A small network was shown many inputs. Here are its activations along a few directions, one row for each input.
In each table, some parts of the input vary, and every possible input appears once, in random order.
Descriptions start from the smaller parts, as in this example, which fits no table here: one of 6 places along a line, together with either a single point or one of 11 places around a ring or (one of 3 separate values, together with one of 8 places around a ring).
Shared parts are said once, and a part with two or three values counts as separate values.

Rows:
r1: 18  33  37  -121  79  -16  13  -20  27  -94  -91  -80  34
r2: 17  -16  -31  17  13  -20  -45  22  20  34  26  9  13
r3: -43  -31  -36  23  8  2  -13  0  31  33  17  31  -15
r4: 10  -13  -28  17  5  -12  -36  19  23  33  29  10  13
r5: -68  -22  -35  29  -18  27  34  -16  37  25  33  28  -11
r6: 16  10  29  36  -29  33  37  -25  -7  14  44  5  4
r7: 36  0  26  32  -9  13  2  -13  -13  17  32  9  5
r8: 66  -7  17  35  -27  3  -7  9  -34  -8  2  11  -37
r9: -10  -6  -22  19  -17  10  -5  7  30  28  39  10  14
r10: -12  52  45  -111  3  -60  2  7  -112  -62  -118  -39  12
r11: -36  -34  -38  23  15  -5  -24  4  29  35  13  31  -15
r12: 46  5  22  37  -47  24  25  -1  -27  -10  13  9  -39
r13: 50  -6  22  32  6  -2  -18  -6  -19  19  24  9  6
r14: -62  -24  -35  27  -12  22  21  -12  36  27  28  30  -12
r15: -34  50  53  -115  33  -48  -4  -5  -97  -36  -92  -42  57
r16: 9  14  30  38  -35  39  49  -29  -6  13  48  3  4
r17: 23  7  29  35  -22  27  25  -21  -9  15  39  7  5
r18: -3  -8  -24  18  -10  3  -15  11  28  30  36  11  14
r19: 73  -11  14  35  -20  -5  -17  13  -37  -7  -1  10  -36
r20: -49  -29  -35  24  1  9  -2  -4  33  31  20  31  -14
r21: -28  33  -15  -124  84  -24  -10  6  66  -89  -80  -81  44
r22: 53  1  21  36  -41  18  14  2  -29  -9  9  10  -38
r23: -17  -3  -21  20  -24  16  7  3  32  27  43  9  14
r24: 39  33  32  -111  47  -27  18  -8  13  -119  -122  -81  -10
r25: 59  -3  19  35  -34  10  3  6  -31  -8  5  11  -38
r26: 39  8  23  38  -54  31  37  -5  -25  -11  17  8  -39
r27: -23  -38  -42  23  30  -20  -43  11  24  38  7  29  -16
r28: 57  -10  18  32  13  -10  -27  -3  -22  20  21  8  7
r29: 43  -3  24  32  -2  6  -8  -10  -16  18  28  9  6
r30: -30  -36  -40  23  22  -12  -34  8  27  36  10  30  -16
r31: 32  12  23  40  -60  37  49  -9  -23  -12  21  6  -39
r32: 80  -14  11  35  -13  -14  -26  16  -40  -6  -4  9  -36
r33: 29  4  28  33  -16  20  13  -17  -11  16  35  8  5
r34: 3  -11  -26  17  -2  -5  -26  15  26  31  32  11  13
r35: -55  -26  -35  26  -6  16  9  -8  35  29  24  31  -13
r36: -123  28  -3  -104  61  -56  -19  28  -46  -30  -103  -19  40
r37: -73  12  -20  -114  104  -28  -8  2  71  -89  -94  -63  11
r38: -79  48  2  -115  39  -52  -24  28  -53  -29  -88  -41  71
r39: -30  2  -20  24  -37  28  31  -5  35  23  52  6  15
r40: -23  0  -21  22  -30  22  18  -1  34  25  47  8  15
Question: The inputs of r5 and r31 match in every part but one. If r36 is changed in the same way as r5 into r31, which row does it become?
Answer: r10
Question: The inputs of r24 and r37 match in every part but one. If r25 is changed in the same way as r24 into r37, which row does it become?
Answer: r3
Question: What do these inputs look like to the network?
Answer: one of 4 places along a line, together with either one of 2 separate values or one of 8 places along a line
Question: Start at r19 and move only the place on the line of 4, one step at a time. The first step leads to r13. Which rows follow, in order?
Answer: r4, r30
Question: Which other rows does r21 become when the choice among 2 separate values takes its other values? List them by row number.
Answer: r38

Rows:
r41: 2  -14  -7  57  -36  23  10  -5  2  40  53  31  -12
r42: -2  -15  -8  65  -43  27  14  -6  1  47  62  37  -11
r43: -5  36  24  -93  42  0  34  -16  32  -91  -72  -69  14
r44: -91  16  -25  -110  75  -48  -27  14  16  -35  -84  -36  44
r45: 7  -13  -7  49  -29  19  7  -3  3  32  44  26  -12
r46: 20  -11  -4  27  -8  7  -5  0  6  12  20  10  -11
r47: -12  44  41  -103  34  -54  -16  13  -86  -53  -105  -42  30
r48: 11  -13  -6  42  -22  15  3  -2  4  25  36  21  -12
r49: 16  -12  -5  34  -15  11  -1  -1  5  18  28  16  -12
r50: 29  -8  -1  12  5  -1  -12  3  9  -1  5  0  -9
r51: 25  -9  -2  19  -1  3  -8  2  8  5  12  5  -10
Question: What do these inputs look like to the network?
Answer: either one of 3 separate values or one of 8 places along a line

Rows:
r52: -32  2  -15  -36  32  -10  -5  1  28  -18  -24  -17  12
r53: -32  0  -14  -36  35  -10  -3  -1  29  -20  -26  -17  9
r54: 29  20  23  -22  -6  -3  7  1  -22  -26  -21  -21  5
r55: -36  -17  -28  40  -23  30  17  -2  38  29  46  26  -7
r56: -70  3  -13  -27  12  -40  -30  20  -50  34  -28  19  28
r57: -33  5  -16  -36  26  -12  -6  5  24  -14  -21  -16  17
r58: -7  -29  -34  39  -11  9  -12  2  34  37  38  28  -14
r59: -32  3  -15  -36  29  -11  -6  3  26  -16  -23  -16  15
r60: 20  0  11  56  -49  34  32  -8  -6  13  46  18  -25
r61: 31  13  29  -22  8  0  12  -9  -14  -37  -31  -21  -9
r62: 30  16  27  -22  2  -1  10  -5  -17  -33  -27  -21  -3
r63: -39  -15  -20  39  -20  30  20  -14  34  42  55  26  9
r64: 18  -34  -30  47  12  -5  -45  15  28  43  40  30  -11
r65: -33  6  -17  -36  24  -13  -7  7  22  -11  -19  -16  20
r66: 30  17  26  -22  -1  -2  9  -3  -19  -30  -25  -21  0
r67: -32  -1  -13  -36  38  -9  -2  -3  31  -22  -28  -17  6
r68: 30  14  28  -22  5  0  11  -7  -15  -35  -29  -21  -6
r69: 73  -24  2  64  -11  -1  -30  10  -15  27  35  24  -23
r70: 49  -16  2  55  -36  12  3  -3  -9  21  36  22  -29
r71: -9  15  24  -14  -16  -30  -17  13  -96  17  -27  15  12
r72: 18  2  19  54  -47  34  35  -21  -10  26  55  19  -8
r73: 29  19  24  -22  -3  -3  8  -1  -20  -28  -23  -21  2
Question: The inputs of r59 and r66 match in every part but one. If r63 is changed in the same way as r59 into r66, which row does it become?
Answer: r72
Question: What do these inputs look like to the network?
Answer: one of 2 separate values, together with either a single point or one of 4 places along a line or one of 6 places along a line

Rows:
r74: 57  -27  -11  66  -3  -1  -30  4  9  38  53  22  -10
r75: -67  -6  -57  -46  30  -37  -45  25  40  29  -8  -2  43
r76: 24  37  43  -57  23  -19  4  -2  -34  -51  -52  -43  14
r77: 2  12  9  -52  17  -14  2  1  -14  -38  -51  -25  10
r78: 19  32  36  -56  22  -18  4  -1  -30  -49  -52  -40  13
r79: 31  -18  7  58  -18  -3  -36  14  -42  57  40  42  -2
r80: 15  27  29  -55  20  -17  3  -1  -26  -46  -52  -36  12
r81: -20  3  10  38  -31  27  13  -9  -13  53  60  28  28
r82: -99  -19  -31  -38  42  -27  -9  -9  7  13  -40  15  4
r83: 11  22  23  -54  19  -16  3  0  -22  -43  -52  -32  11
r84: 30  -15  2  66  -58  3  0  15  -55  25  20  41  -51
r85: 20  -15  -7  47  -31  52  42  -26  67  5  54  8  -27
r86: 6  17  16  -53  18  -15  3  0  -18  -41  -52  -29  11
r87: 5  -7  -7  47  -15  29  20  -19  40  34  72  9  20
r88: -86  -15  -54  -25  55  0  -14  19  80  -15  -15  -6  4
r89: -20  7  3  46  -71  34  49  -8  -25  20  39  26  -21
r90: 72  -37  -11  65  -18  22  -9  -3  35  9  37  23  -57
Question: What do these inputs look like to the network?
Answer: either one of 3 separate values or one of 6 places along a line or (one of 2 separate values, together with one of 4 places along a line)
Question: Which other rows does r89 become when the choice among 2 separate values takes its other values? List them by row number.
Answer: r84

Rows:
r91: -1  -13  -6  36  -18  1  -10  4  -19  35  26  28  -7
r92: 1  -13  -9  35  -15  8  -5  1  2  30  31  22  -5
r93: -20  9  -2  -38  23  -12  -4  2  5  -18  -28  -17  14
r94: -21  10  0  -38  20  -18  -8  5  -8  -14  -31  -14  15
r95: 104  17  61  47  -59  25  31  -13  -63  -14  20  0  -31
r96: 95  34  68  -25  -13  -6  16  -6  -69  -61  -48  -37  -16
r97: -22  10  0  -38  19  -20  -10  7  -14  -12  -33  -12  15
r98: -20  7  -3  -37  26  -7  2  -2  18  -23  -26  -20  11
r99: 2  -14  -15  35  -13  18  5  -3  28  19  36  15  -9
r100: -21  6  -5  -37  27  -1  8  -6  31  -29  -25  -23  7
r101: 2  -14  -12  35  -14  13  0  -1  15  25  34  18  -7
r102: 2  -16  -17  35  -13  23  11  -6  41  13  37  12  -14
r103: 2  -15  -16  35  -13  21  8  -5  34  16  37  13  -11
r104: -21  9  -1  -38  22  -15  -6  4  -1  -16  -30  -16  15
r105: 1  -13  -8  36  -16  5  -7  2  -5  32  30  24  -6
r106: -21  7  -4  -37  27  -4  5  -4  25  -26  -26  -21  9
r107: -20  8  -3  -37  24  -10  -1  0  12  -21  -27  -19  13
r108: 2  -14  -13  35  -13  15  2  -2  21  22  35  17  -8
r109: 0  -13  -7  36  -17  3  -8  3  -12  34  28  26  -6
r110: -23  11  2  -37  15  -25  -14  10  -28  -9  -37  -8  13
r111: 2  -13  -11  35  -15  10  -3  0  8  27  33  20  -6
r112: -22  10  1  -37  17  -23  -12  9  -21  -11  -35  -10  14
Question: What do these inputs look like to the network?
Answer: one of 2 separate values, together with either a single point or one of 10 places along a line
Question: Which other rows does r99 become when the place on the line of 10 takes its other values? List them by row number.
Answer: r91, r92, r101, r102, r103, r105, r108, r109, r111
